These are the activations of a small neural network, seen along a few directions. Each row is one input.
Each table varies a few parts of the input and shows all the possible inputs, shuffled.
A made-up example of a description, with smaller parts first: one of 8 places around a ring, together with either a single point or one of 9 places along a line or (one of 3 separate values, together with one of 4 places along a line).
Shared parts are said once, and a part with two or three values counts as separate values.

Other details of the inputs vary at random and push rows far along three fixed directions, the same in every table; ignore that.

Table:
R1: [  1   6   8  -7 -25   7  18   1  15  -7  -6 -29  -2]
R2: [-16   2   7   5  -7  -3   4   3   7  -9  24 -31 -10]
R3: [  4   4 -19 -21  -7  19   2 -19  21   3  17  26   6]
R4: [-10 -12 -24 -10  -7  17  -7 -23  12  10  13  26  13]
R5: [ -7 -19   6   7 -28   5  20  -2  -1  -7  12 -19  -8]
R6: [-12 -11   3  -6  23  -7  -5 -19  26  -8   2  34   2]
R7: [ 57 -13  39  49  30  -8 -16  -2 -31 -20  -5 -43  30]
R8: [-18 -14  11  10  -7 -10   6   4   3 -12  22 -24 -11]
R9: [-20  -1 -21 -11  14   4 -21 -16  18   6  23  18  12]
R10: [-16  -4   9   9  -7  -5   4   3   5 -11  23 -27 -12]
R11: [  4 -10 -26 -20  -2  -4   0 -20  21  22  -1  24  12]
R12: [ -9  -5  13  17 -28  17   9   7  13  -4  -3 -20   0]
R13: [  1   8 -10 -10  -7  26  -7  -9  32   5   0  28  15]
R14: [-21  -9  21  21  -7  -2  -4  15  14 -10   5 -22  -2]
R15: [  3 -11 -10 -10   7   8  15 -18  27   5  -9  34   6]
R16: [-14  34 -21 -16 -25  -3  -1  24 -54   9 -25   3 -20]
R17: [ -2  11  -3 -12  15  -4 -18  -2  40   5   2  25  11]
R18: [  6   9 -10 -14  -8  18  -7  -8  35   6  -4  28  15]
R19: [ -2 -18  -3 -12  -1  13  11 -19  13   9  16  40   6]
R20: [  7 -12   1   3 -22 -13  28  -1   8   5   1 -21 -14]
R21: [-13   3   1  -3  -7 -24  -3  -1   9   8   9 -38  -3]
R22: [-11 -17  24   6 -18   9  27   0   4  -3  -3 -16  -3]
R23: [  8  -7   3  -4 -23 -11  26  -1  10   7   0 -25 -11]
R24: [ 88 -24  -3   3  38  47 -46 -25 -20  17   0  -9   9]
R25: [ 10  -2  -9 -11  -1   6   1  -6  36  13 -12  32  12]
R26: [ -5  -3   2   3 -27  12  18  -3   3  -4  15 -26  -7]
R27: [-11   9   7   0  -8  -6   4   2  10  -7  22 -33 -10]
R28: [-15   0  -2   2  14  12 -21  -2  32  -4  11  30  10]
R29: [  1 -11   5   8 -19  -8  31  -7   5   7   1 -20 -13]
R30: [ -3 -17  13  10 -24  -8  24 -13   1  -2   2 -15 -14]
R31: [-18 -15 -10  -4  18 -16 -15 -26  16   8  11  29   6]
R32: [-21  11 -25 -21   4   9  -8   7 -50  19 -18  72  -7]
R33: [ 73 -12   4  25  34  17 -11 -17 -14  -1 -11  14  46]
R34: [ -9  -2   8   3 -22  18  18   0   9 -11   1 -27  -2]
R35: [ -5  10   7  -4  -9 -15   4   3  13  -6  18 -33 -10]
R36: [ -6 -15  -6   0  -6  23  -5  -7  26   0   0  38  14]
R37: [-24  42  -2 -11   3  -1  -5  36 -43 -14 -20   4 -27]
R38: [-12 -10  -1   7  -2 -30   5   1   8  11   6 -32  -8]
R39: [-36  16   1   0   3 -16  -6  29 -61   9 -12  12 -23]
R40: [ -4   5   8  -2 -24  15  18   0  12  -8  -1 -29  -2]
R41: [-12 -20   5  12 -24 -11  15 -17  -3   9  -3 -22  -5]
R42: [-15   6 -21 -16  13   1 -21 -17  21   8  21  16  12]
R43: [  58   12  -11   18   15   -9   -7   20 -100    1  -32  -12   10]
R44: [-14  24 -26 -23   4  25  -7  15 -36  -8 -24  70 -12]
R45: [ -2   7  -6 -23  20  -5  -9  -9  34  -3   4  22   7]
R46: [ 69   9   6  14  46  10 -38  -7  -7 -14   6  -1  50]
R47: [ -3   6   9  -5  -7 -22   7   3  13  -2  14 -32 -12]
R48: [-12  30  -7 -12   3 -27   2  36 -45   1 -18   9 -35]
R49: [-11  -5   1   0  -3 -29   2   1  10  12   4 -35  -5]
R50: [ -4   1 -10  -4  -6  29  -7  -8  29   3   3  31  15]
R51: [-15   3  -8 -13  20  13 -12  -9  28 -11  15  23   8]
R52: [ 79  -5  14  18   5   1   4  -9 -37 -11   4 -51  29]
R53: [-13  25  -8  -5   4 -29   5  36 -47   0 -17  13 -38]
R54: [ -6  -1  14  -1   3 -20  12   9  20  -5  -4 -30  -9]
R55: [ 65 -24   2  14  31  29 -13 -19 -25 -23   2  11  47]
R56: [ -9  11  13  -4  -4  -8   4   7  19 -12   4 -34  -5]
R57: [ -7  -2  16  17  -1 -20   5  16  23   2  -5 -24  -8]
R58: [-19  26  -4   0   7 -24   7  30 -50   1 -17  14 -37]
R59: [  3   6  13   4 -27   1  11   7  20   5 -12 -25   0]
R60: [  4 -13  -8 -23  23  25 -43 -12  31  26   8  11 -32]
R61: [-13  -9 -18  -6  23 -16  -9 -20  20  17  10  24   7]
R62: [ -5  37 -13 -18 -25  -1   8  28 -50  -1 -20   9 -29]
R63: [-29  38   2   6  -1   3 -14  44 -41  -8 -20  10 -23]
R64: [-13  -5  16  11   7 -17  17   3  15  -5  -3 -25 -11]
R65: [-21  -7 -19  -7  14   2 -21 -17  16   4  23  22  10]
R66: [-8 -2 -1  3 23 -6 -8 -5 36  8 -2 32  7]
R67: [  3   2   9  -7 -22   0  21   0  15  -3 -10 -28  -4]
R68: [ 80 -11  -2   3  36  13  -7 -18 -14  -9 -10   6  44]
R69: [ -1   3  -4  -9  19  -9 -13   1  40   8  -3  28   9]
R70: [ -5   1 -27 -19  -7  16  -7 -23  17  13  12  20  15]
R71: [-11 -14  28  17 -23  10  17   7   9   5  -5 -13   1]
R72: [ 57 -27 -12  15  25  20 -22 -26 -35  -5  11   7  50]
R73: [-10  -6 -26 -13  -6  19  -7 -23  14  11  14  22  15]
R74: [ -2  -2  -4  -6 -28  -9  11  -7   5  14  -1 -33   0]
R75: [ 68 -22  30  36  15   6   7 -16 -40 -23 -12 -41  30]
R76: [ -6 -12  22  21 -24  -1  15  -3  12   0 -15 -13  -5]
R77: [ -1  21 -29 -26  10   2   3  18 -29   3 -36  71 -17]
R78: [-15   7  -1  -3 -10 -17  -6  -1   8   5  13 -40  -1]
R79: [-27 -17   4  12  -7 -12  -4   0  -1  -2  16 -30  -2]
R80: [-21 -12  30   9   3  -6  13   6   8  -8   7 -20  -6]
R81: [-19  45 -20 -18  19  10 -30  28 -22  -1 -18  62  -9]
R82: [  4  -7  10  14 -22  -5  19   9  20   7 -15 -19  -4]
R83: [-31  23  18   9   4  -6  -6  43 -46   0 -24  21 -23]
R84: [-13 -12  18  12  -3 -23  10  -7   5  -7  11 -20 -17]
R85: [-21 -13  17  10  -2  -3   6   8   9 -19   8 -24  -6]
R86: [-16  23 -11  -5 -23   9   9  27 -58  -6 -14  16 -30]
R87: [ -3 -15 -23  -8   2  -1   5 -26  16  22   0  29  10]
R88: [-17 -13  24   9  -2 -12  13   3   2  -1  21 -20 -11]
R89: [ 54  21   8  20  41 -15 -11  34 -86 -21 -31 -12   4]
R90: [-15  -3  -6  -9  19  11 -11  -9  27 -12  14  27   6]
Each input here is: one of 2 separate values, together with either a single point or (one of 4 places along a line, together with one of 11 places around a ring).
- The inputs of R77 and R89 match in every part but the choice among 2 separate values. If R67 is changed in the same way as R77 into R89, which row does it become? => R45
- The inputs of R24 and R60 match in every part but the choice among 2 separate values. If R72 is changed in the same way as R24 into R60, which row does it become? => R79
- The inputs of R5 and R8 match in every part but the choice among 2 separate values. If R73 is changed in the same way as R5 into R8, which row does it become? => R9
- A walk changes only the place on the ring of 11. It starts at R52 and steps to R23. List the rest of the walk in order. => R20, R29, R30, R19, R5, R86, R26, R3, R62
- Which other rows does R61 become when the choice among 2 separate values takes its other values? List them by row number. => R87
- Which other rows does R38 become when the choice among 2 separate values takes its other values? List them by row number. => R43
- Which other rows does R84 become when the place on the line of 4 takes its other values? List them by row number. => R6, R7, R31
- A walk changes only the place on the ring of 11. It starts at R33 and steps to R82. List the rest of the walk in order. => R25, R59, R18, R13, R50, R12, R36, R71, R76

Table:
R91: [ -20   -7   55   39  -43   -4   22   31  -12  -12   -2 -119  -35]
R92: [ 15 -16  -8  -8  -3  -2   7 -11  11  15   2   1  -3]
R93: [ -8  -3   7   5   8  12 -19  -2  18   1   6  -2   7]
R94: [ -8  -9 -11  -3   5  -1 -13 -14   4  10  20  -7   6]
R95: [  8 -11  -8   3   0  -7  -1 -14  13  19  -1   1   1]
R96: [ -4 -17   8  13   5  -5   3  -7  14   1  -4  11  10]
R97: [ -4  -3 -15  -5   0  -2  -9 -14   5   8  22  -8   9]
R98: [ 38  36  -4   9  19  13 -25  28 -73 -16 -18   1  15]
R99: [  1 -20  -2  -3   5   1  -7 -16   6  12   8  -1  -7]
R100: [  4  -5   0  -3  -8   2  14 -11  10 -14  11   9  12]
R101: [-15 -10   3   8   8   1  -3  -8   7  -7  16   4  15]
R102: [ 13  -6 -18 -15  -6  -1  10 -18  10   5   4  -5   2]
R103: [  2 -10  11   2   6  16 -11  -3  19   0   0   2  -3]
R104: [ -4   7  -2   0   1  13 -13  -1  18  -4  13  -5  12]
R105: [ 37  13  -9   6  27   6 -24  13 -88  -6  -6  -1  -1]
R106: [  5   0 -16 -10 -10  -6  -2 -16   8   6  13  -5  12]
R107: [  1  -3  -6   0  -3  -5  15 -10  14  -9  -2   5  20]
R108: [ -9 -19  10   7   9   5   0 -10   7  -7  12   9   3]
R109: [ -2   8  -1 -10  41 -47 -16  -2  24   1  19 -12  -5]
R110: [ -4 -16  -5   0   6  -5 -12 -14   8  16   7  -3   2]
R111: [-72  35 -20 -28 -18   0  -7  39   0  19 -39  69 -52]
R112: [ -3  -5   8   5   7  10 -16  -2  21   4  -2   0   6]
R113: [  1 -21  11  10   5   1   9  -9  13  -2  -2  13   1]
R114: [ -1  -1 -16  -8  -4  -3  -5 -14   6   8  19  -7  11]
R115: [ 13   4  -4 -10  -5  14   6  -5  23  -7  -4  -2   6]
R116: [ 1  3  0 -4  1 20 -8 -3 17 -8 15 -3  3]
R117: [ 51  12  -6  11  21   0 -12  14 -80   4 -27   8  -7]
R118: [ 36  21   0  11  19   6  -5  20 -84 -24 -12  12  12]
R119: [ -1  18  12  -5  42 -31 -21  11  37 -11  11  -9  -2]
R120: [-65  47 -28 -44 -32   8   3  34  -4   4 -25  67 -50]
R121: [ -1  -1  -2   1  -8  -4   8 -10  11 -11   9   7  21]
R122: [-86  25  27  12 -71 -29  54  62 -38   2 -43 -38 -89]
R123: [  8 -17   6   3  -1   0  17  -5  14  -2  -1  13   6]
R124: [ 10  -4 -14 -14 -10   0   3 -17   7   3  14  -3   3]
R125: [-10 -14   6   5   7   7   2 -10   6 -10  17   6   6]
R126: [  8 -10  10   4   4  14  -6  -2  23   3  -6   5  -4]
R127: [  -1    3   51   27  -56   -8   45   29   -6   -8  -15 -116  -29]
R128: [ 24  13   7  23  30   0 -21  21 -84 -15 -18  12  13]
R129: [  3 -16  -6   2   3  -7  -7 -13  11  18   0  -1   1]
R130: [15 -6  5 -3 -2 13  3  2 24  3 -6  4  0]
R131: [ -3 -18  -4  -4   6   3 -10 -16   4   9  16  -3  -6]
R132: [-10 -17   9  12   8  -3  -2  -8  11  -1   3   9  11]
R133: [ 8  8 -7 -7 -5  8  1 -3 24 -4 -6 -4 15]
R134: [  8 -20  -3  -1   3  -1  -2 -15  10  14   2   1  -8]
R135: [ 16  -7  -7 -15  -7  -1  12 -18  10  13   2   0   1]
R136: [-82  39 -29 -33 -24  -9   9  30 -15   4 -16  72 -37]
R137: [-11  -4  -1   6   2   0   2  -8   8  -9  18   4  17]
R138: [ -8 -13  -6   0   7  -3 -15 -14   5  13  14  -5   3]
R139: [ -5 -21  12   8   8   3   3 -10   9  -5   4  11   2]
R140: [-74  29 -21 -22 -20 -13  13  30  -8  15 -36  79 -47]
R141: [ 10 -12 -11  -4  -3  -8   2  -9  12  18   1  -1   6]
R142: [ 6 11 -3 -5 -9  9 -6 -3 21 -6  5 -2 15]
R143: [10 -2  2  1 -2  7 -2  4 25  6 -7  2  9]
R144: [  6  -7  -4  -4  -4   1  20 -12  13 -12   0   7  11]
R145: [  8  -2 -20 -11  -6  -7   5 -16  11   8   2  -7  11]
R146: [  3 -13   3   7  -1  -6  12  -3  15   1  -3  11  15]
R147: [  4  -4   5   0  -4  -5  18 -10  14   0  -3   9  19]
R148: [ -13   -5   32   26  -55  -20   37   18  -24   -5   11 -124  -31]
R149: [ -8   7  13   1  43 -44  -6   4  27 -16  16   0   3]
R150: [ 8 -1  6  8  1  8 -5 -1 26  7 -9  4  4]
R151: [ -6  -9   1   2   2   6   7 -10   7 -12  19   6   8]
R152: [ 51  34   3   6  17  10 -13  25 -68  -7 -35   5  16]
R153: [ 11  -3  -9 -11  -6  -7   7 -16  11  16   1  -2  10]
R154: [ -3  -3   5  -1   6  20 -12  -3  16  -6  13  -2   1]
R155: [ 53  21   7  16  23  16 -16  26 -67  -8 -35  10  -2]
R156: [ -8   2   2   2   6  14 -17  -1  17  -2  11  -4  10]
R157: [  9  -8   7  -4  -4   2  23 -12  13  -4  -2  11  10]
R158: [ 41  19 -14   3  22   6 -20  13 -88  -8  -4  -1   2]
R159: [ 5  5  0 -7 -3 18 -4 -3 18 -8 12 -2  5]
- What do these inputs look like to the network? => one of 3 separate values, together with either a single point or (one of 2 separate values, together with one of 11 places around a ring)
- The inputs of R149 and R109 match in every part but the choice among 3 separate values. If R122 is changed in the same way as R149 into R109, which row does it become? => R117
- The inputs of R110 and R132 match in every part but the choice among 3 separate values. If R158 is changed in the same way as R110 into R132, which row does it become? => R151
- Which other rows does R154 become when the choice among 3 separate values takes its other values? List them by row number. => R105, R125
- Which other rows does R101 become when the choice among 2 separate values takes its other values? List them by row number. => R125
